A small network was shown many inputs. Here are its activations along a few directions, one row for each input.
In each table, some parts of the input vary, and every possible input appears once, in random order.
Descriptions start from the smaller parts, as in this example, which fits no table here: one of 2 separate values, together with either a single point or one of 11 places along a line or (one of 4 places along a line, together with one of 8 places around a ring).
Shared parts are said once, and a part with two or three values counts as separate values.

Other details of the inputs vary at random and push rows far along two fixed directions, the same in every table; ignore that.

Table:
row 1: -20, -4, 2, 7, 10, -8, -3, 4, -4, -12, -3, -1, 5, 3
row 2: 12, 11, -1, -29, 8, 71, -11, -19, 29, 20, 16, -2, -22, -11
row 3: 1, 4, 12, 3, -6, 9, -17, -1, 12, -5, -7, -9, 1, -17
row 4: 11, 1, 16, 3, -1, -10, -1, 4, 12, -7, -11, -2, 4, -11
row 5: 0, 5, -9, 18, 2, -11, 6, 5, -15, 7, -4, 0, 0, -5
row 6: 22, 1, 6, -11, -13, -1, -18, -25, 17, 5, -15, -17, 15, 7
row 7: -8, -7, 0, 8, 10, -7, 1, 0, -4, -18, -5, 5, 5, 3
row 8: 16, 0, -20, 5, -12, -1, -10, -24, -10, 15, -6, -12, 9, 12
row 9: 3, 3, -15, 22, -6, 8, -6, -5, -14, 2, 3, 0, -7, -11
row 10: -5, 3, -8, 17, -6, -10, 1, 11, -18, 3, 1, 0, -3, -7
row 11: 7, 0, 16, 3, -7, -11, -4, 5, 11, -9, -6, -1, 2, -13
row 12: -19, -6, 2, 6, 5, -7, -5, 5, -7, -17, -1, 3, 4, 2
row 13: 1, -15, 15, -97, 2, -47, 84, 49, 5, 24, 43, 41, -8, 70
row 14: -18, -13, 14, 45, -1, -79, -3, 14, -20, -43, -31, 0, 31, -4
row 15: 8, 5, -18, 1, 1, 31, 6, -4, -7, 15, 14, 6, -17, -3
row 16: 0, 5, 13, 4, -1, 9, -15, -2, 15, 1, -8, -12, 2, -15
row 17: 0, 11, -25, -11, 4, 72, -7, -15, 0, 30, 26, -3, -29, -5
row 18: -13, -3, 1, 7, 14, -8, 0, -1, -3, -13, -6, 3, 7, 3
Description of these inputs: one of 3 separate values, together with either a single point or one of 5 places around a ring.
The inputs of row 10 and row 12 match in every part but the choice among 3 separate values. If row 17 is changed in the same way as row 10 into row 12, which row does it become?
> row 1
Change only the choice among 3 separate values in row 11. List by row number the other rows that result.
> row 9, row 14
A walk changes only the place on the ring of 5. It starts at row 11 and steps to row 3. List the rest of the walk in order.
> row 16, row 2, row 4

Table:
row 19: -10, -3, 9, 3, -4, -6, -11, 1, 2, -16, -4, 2, 2, -2
row 20: -14, -6, 5, 3, 4, -7, -9, -1, 4, -7, -7, -3, 6, 4
row 21: -4, 2, 11, 10, 6, -5, -3, 5, 5, 3, -8, -9, 3, -7
row 22: -10, -8, 3, 4, 10, -7, -4, -7, 2, -14, -5, -3, 7, 5
row 23: -15, 2, -14, 14, 10, -18, 17, 17, -28, 4, 2, 8, 0, 7
row 24: -19, -1, -13, 26, 13, -2, 4, 9, -19, -2, 1, 3, -5, -6
row 25: 4, -1, 4, 5, -14, -6, -6, 6, -1, -2, -6, -6, 2, -9
row 26: -6, -6, 7, 4, 2, -5, -6, -4, 1, -23, -2, 3, 3, -1
row 27: 3, -7, -6, 3, -6, -13, -4, -15, -5, -8, -2, -4, 9, 13
row 28: 12, 5, -3, 8, -7, -14, -2, -6, 0, 8, -7, -6, 2, -3
row 29: 20, 7, -25, -21, 1, 82, -13, -42, 18, 20, 22, -3, -21, 5
row 30: 10, 3, 2, 9, -10, -11, -3, -3, -2, 9, -5, -10, 4, 0
row 31: -1, -2, 4, 9, 12, -5, 2, -3, 8, -9, -9, -1, 8, 0
row 32: 18, 8, -14, -19, -3, 86, -19, -23, 16, 22, 22, -6, -28, -10
row 33: 5, 8, 0, 5, 6, -10, -2, -2, 0, 6, -13, -6, 6, -3
row 34: 2, 6, 5, 6, 3, -7, -4, 2, -2, 7, -11, -11, 8, 0
row 35: 3, 3, 0, 5, -15, -11, -6, -3, -3, 8, -6, -11, 6, 0
row 36: 1, -4, 2, 3, -13, -8, -10, 3, -2, -6, 0, -4, 6, -6
row 37: -1, 3, 6, 9, 9, -8, -2, 2, 7, 1, -10, -5, 1, -10
row 38: 1, -6, 18, -66, 15, -18, 70, 46, 14, 25, 34, 38, -19, 28
row 39: -6, 7, -14, -26, 7, 86, -24, -26, 21, 20, 26, -9, -22, -6
row 40: -8, 3, 1, -1, -1, -9, -10, 0, -4, 1, -6, -10, 12, 3
row 41: 1, -8, 0, 3, -11, -8, -10, -1, -2, -11, -5, 1, 4, 2
row 42: -7, 4, 12, 6, -7, -4, -7, 8, 3, -8, -5, -4, 1, -13
row 43: -8, -2, -1, -1, 1, -8, -10, -5, -4, -3, -10, -5, 11, 11
row 44: -6, -3, -18, 26, -2, -3, 4, 9, -25, -5, 4, 7, -7, -8
row 45: -7, 1, -22, 26, -4, -8, 4, 0, -27, 5, 5, 2, -4, 1
row 46: -4, -4, -3, 0, 8, -8, -4, -10, -5, -10, -8, -4, 12, 13
row 47: 5, 2, -2, 5, 9, -7, 1, -7, 0, -5, -12, -2, 12, 7
row 48: 4, 0, 9, 8, 4, -5, 0, -1, 5, -12, -7, 6, 3, -14
row 49: 13, 1, 1, 8, -6, -9, -2, 2, 1, -2, -8, -1, -1, -11
row 50: 15, -4, 1, 8, -3, -8, 1, -4, 0, -6, -8, 4, 5, -9
row 51: 2, 5, 9, 9, 1, -7, -3, 4, 6, -8, -7, 1, -3, -16
row 52: 0, -4, -3, 2, -12, -13, -9, -10, -4, -1, -4, -4, 8, 11
row 53: -10, 1, 10, 4, -6, -6, -11, 6, 2, -12, 1, -3, 4, -10
row 54: 14, -4, 0, 9, -3, -6, 1, -4, 2, -12, -7, 3, 5, -2
row 55: 14, 0, -3, 7, -5, -13, 2, -13, -1, 4, -7, -1, 8, 0
row 56: 0, 4, 14, 10, -2, -4, -5, 8, 4, -6, -5, -3, -1, -13
row 57: 7, -1, 8, -66, 12, -8, 62, 34, 8, 30, 30, 33, -15, 32
row 58: -5, 6, 3, 2, -2, -7, -6, 2, -3, 6, -12, -11, 9, 0
row 59: -17, 1, -9, 26, 5, -1, 3, 12, -20, -11, 5, 9, -9, -13
row 60: 5, -15, 10, -70, -1, -20, 64, 43, 3, 10, 42, 39, -21, 40
row 61: -10, 1, 9, 6, 1, -6, -5, 6, 5, 1, -9, -10, 5, -7
row 62: 10, 8, -13, -20, 9, 90, -15, -30, 24, 5, 23, 4, -26, -8
row 63: 0, 0, -2, 2, -14, -13, -10, -5, -4, 4, 1, -10, 9, 3
What is each input in this table made of?
> one of 5 places around a ring, together with either a single point or one of 8 places around a ring
The inputs of row 58 and row 25 match in every part but the place on the ring of 5. If row 40 is changed in the same way as row 58 into row 25, which row does it become?
> row 36
A walk changes only the place on the ring of 5. It starts at row 43 and steps to row 52. List the rest of the walk in order.
> row 41, row 19, row 20
Change only the place on the ring of 8 in row 63. List by row number the other rows that result.
> row 27, row 28, row 29, row 30, row 35, row 52, row 55
Which other rows agree with row 53 in the place on the ring of 5? List them by row number.
> row 19, row 26, row 42, row 48, row 51, row 56, row 59, row 62
